These are the activations of a small neural network, seen along a few directions. Each row is one input.
Each table varies a few parts of the input and shows all the possible inputs, shuffled.
Descriptions start from the smaller parts, as in this example, which fits no table here: line(4) and (point or ring(11) or (values(3) and ring(5))).
Shared parts are said once, and a part with two or three values counts as separate values.

Rows:
R1: [-.46, .13, -.30, -.27, -.38, .21, .31, .23, .29, -.17, .21]
R2: [-.12, .25, -.36, -.01, .11, .00, .11, -.02, -.54, .65, -.05]
R3: [.38, .05, .20, -.13, -.21, -.14, .05, .01, .49, -.65, -.22]
R4: [-.19, -.15, -.51, .21, .04, .13, .20, .10, -.33, .34, .03]
R5: [-.37, .55, -.11, -.47, -.28, -.04, .29, .06, .07, .21, .10]
R6: [.24, .03, .54, -.07, -.01, -.03, -.34, .02, .65, -.21, .11]
R7: [.42, -.16, .34, .38, .40, -.01, -.31, -.05, -.04, .30, -.14]
R8: [-.19, -.35, -.04, .08, -.19, -.16, .17, .02, .29, -.94, -.01]
R9: [.00, .07, .11, .02, .34, .06, -.27, -.06, -.54, .73, .18]
R10: [.04, -.51, -.27, .46, .13, .04, .03, -.13, -.35, -.41, -.22]
R11: [.51, -.16, .02, .27, .13, -.03, -.01, -.13, -.13, -.13, -.42]
R12: [-.27, .26, .39, -.46, -.08, -.03, -.23, -.04, .13, .29, .43]
Describe the family of inputs behind these rows. -> values(2) and ring(6)
Change only the ring(6) part in R12. List by row number the other rows that result. -> R1, R3, R5, R6, R8

Rows:
R13: [-.11, .07, .11, -.12, -.01, -.04, -.07, .02, .02, .12, .12]
R14: [-.16, -.01, .08, -.09, -.03, .01, -.05, .01, .02, .08, .15]
R15: [-.01, -.12, -.03, .16, .11, .01, .01, .02, -.05, .00, .02]
R16: [-.01, -.08, -.15, .17, .06, .07, -.03, -.02, -.17, .02, -.03]
R17: [.02, -.14, .12, .08, .08, .01, -.10, -.03, -.03, .00, .04]
R18: [.14, .05, .14, .06, .11, -.01, -.10, -.06, -.02, .12, -.07]
R19: [.18, .00, -.08, .08, .06, .02, .06, -.04, -.12, .07, -.13]
R20: [.05, .15, .00, -.15, -.05, .00, .03, .01, .01, .19, .01]
R21: [-.04, .17, .11, -.11, .01, .00, -.05, -.01, .03, .21, .04]
R22: [.23, .02, .04, .02, .06, .00, -.03, -.04, -.04, .10, -.11]
R23: [.14, -.18, .12, .04, -.18, -.07, .03, .02, .43, -.73, -.15]
R24: [.00, .12, -.12, -.09, -.05, .02, .12, .00, -.07, .16, -.02]
R25: [-.19, .00, -.07, -.01, .00, .02, .07, .06, .00, .08, .13]
R26: [-.03, -.05, .08, -.12, -.29, -.06, .09, .06, .51, -.67, -.02]
R27: [.06, -.07, -.14, .11, .08, .00, .03, -.04, -.22, .01, -.10]
R28: [-.20, .04, -.18, .00, -.05, .08, .03, .03, -.13, .11, .08]
R29: [.08, -.03, .15, .03, .12, -.05, -.12, -.01, -.02, .02, .04]
R30: [-.14, .06, -.18, -.06, -.04, .00, .09, .01, -.17, .10, .02]
Changing only one part turns R25 into R15. The same change can be made to R26. Which row results? -> R23
Describe the family of inputs behind these rows. -> values(2) and (point or ring(8))

Rows:
R31: [.16, .13, -.27, -.17, .09, .07, .15, .05, -.47, .46, -.01]
R32: [-.19, .09, .06, .15, .14, .00, -.31, -.12, -.36, .54, .10]
R33: [.06, .09, -.32, .16, .31, .15, .24, .02, -.29, .52, -.02]
R34: [-.03, -.38, .12, .08, .00, -.35, -.10, .01, .22, -.81, .12]
R35: [.29, .02, .44, -.07, -.12, -.24, -.06, -.24, .60, -.49, -.22]
R36: [.06, -.18, .39, -.04, .01, -.27, .03, -.12, .19, -.88, -.14]
R37: [-.12, -.59, .14, .12, -.11, .07, -.06, .01, .41, -.63, .19]
R38: [-.05, .17, -.22, -.05, -.03, .13, -.06, -.17, -.52, .46, -.11]
R39: [.20, -.19, .05, .12, -.29, .32, .06, .18, .63, -.69, -.16]
R40: [-.07, -.55, -.13, .18, -.26, .09, .15, .06, .38, -.73, .01]
R41: [.10, -.13, .12, .00, -.14, -.20, .21, -.10, .15, -.96, -.31]
R42: [.42, .09, .04, .02, -.25, -.03, -.05, .17, .62, -.66, -.30]
R43: [.20, .10, -.24, -.03, .18, .10, .26, .03, -.37, .53, .00]
R44: [.15, .05, .10, -.06, .32, .04, .05, .02, -.29, .61, .20]
R45: [-.12, .11, -.29, .24, .27, .08, .09, .05, -.30, .57, -.08]
R46: [-.23, .02, .05, .21, .24, .01, -.21, -.05, -.32, .61, .05]
R47: [.15, -.23, .31, .07, -.14, .30, -.14, .13, .65, -.58, .03]
R48: [-.17, .04, .02, .19, .38, .05, -.10, .06, -.23, .62, .11]
R49: [.02, .09, .07, -.21, .12, .00, -.17, -.04, -.45, .57, .19]
R50: [-.65, .39, .13, -.59, -.37, -.10, .11, .15, .46, -.04, .51]
R51: [-.16, .15, -.30, .20, -.01, .07, -.10, -.11, -.46, .44, -.12]
R52: [.00, -.32, -.17, .10, -.14, -.26, .05, .01, .17, -.88, -.06]
R53: [-.60, .46, -.23, -.56, -.54, -.03, .34, .19, .42, -.15, .26]
R54: [.04, .13, -.20, -.10, -.05, .10, .05, .01, -.53, .48, -.04]
R55: [.04, .10, -.01, .12, .39, .07, .02, .01, -.27, .63, .16]
R56: [-.11, .09, .13, -.09, .07, .02, -.28, -.12, -.42, .56, .15]
R57: [.38, .04, .31, .00, -.12, -.09, -.22, .14, .65, -.56, -.12]
R58: [.11, .07, .06, -.21, .24, .01, -.06, .04, -.39, .55, .20]
R59: [-.20, .08, -.29, .26, .09, .07, -.01, -.04, -.41, .52, -.16]
R60: [.33, .07, .15, -.04, -.27, -.17, .14, -.22, .55, -.62, -.42]
Changing only one part turns R45 into R48. The same change can be made to R33. Which row results? -> R55
Describe the family of inputs behind these rows. -> values(2) and (point or ring(6) or ring(8))
Change only the values(2) part in R32. List by row number the other rows that result. -> R51
A walk changes only the ring(6) part. It starts at R52 and steps to R40. List the rest of the walk in order. -> R39, R42, R60, R41

Rows:
R61: [-.18, -.05, -.32, .17, -.10, .05, .11, .02, -.04, -.11, -.11]
R62: [-.30, .22, -.05, -.14, -.21, .05, .05, .06, .15, .01, .11]
R63: [-.28, -.02, .04, -.20, -.06, -.07, .02, .05, .09, -.09, .29]
R64: [-.16, -.28, -.15, .08, .05, -.06, .06, .01, -.15, -.19, .11]
R65: [.00, .28, .12, -.18, .04, -.14, -.07, -.07, -.04, .19, .04]
R66: [.17, -.05, -.22, .03, -.06, .11, .17, .03, -.13, .07, -.18]
R67: [.14, -.05, -.02, .11, .12, -.07, -.02, -.13, -.36, .10, -.19]
R68: [.05, .08, .24, -.03, .16, .08, -.22, .00, .01, .36, .15]
R69: [.32, -.23, .34, .06, -.13, -.10, -.11, -.01, .50, -.77, -.18]
R70: [.03, .25, -.04, -.24, -.13, .07, .14, .07, .15, .15, .03]
R71: [.21, -.16, .05, .32, .32, .09, -.14, -.02, -.18, .28, -.06]
Describe the family of inputs behind these rows. -> point or (values(2) and line(5))
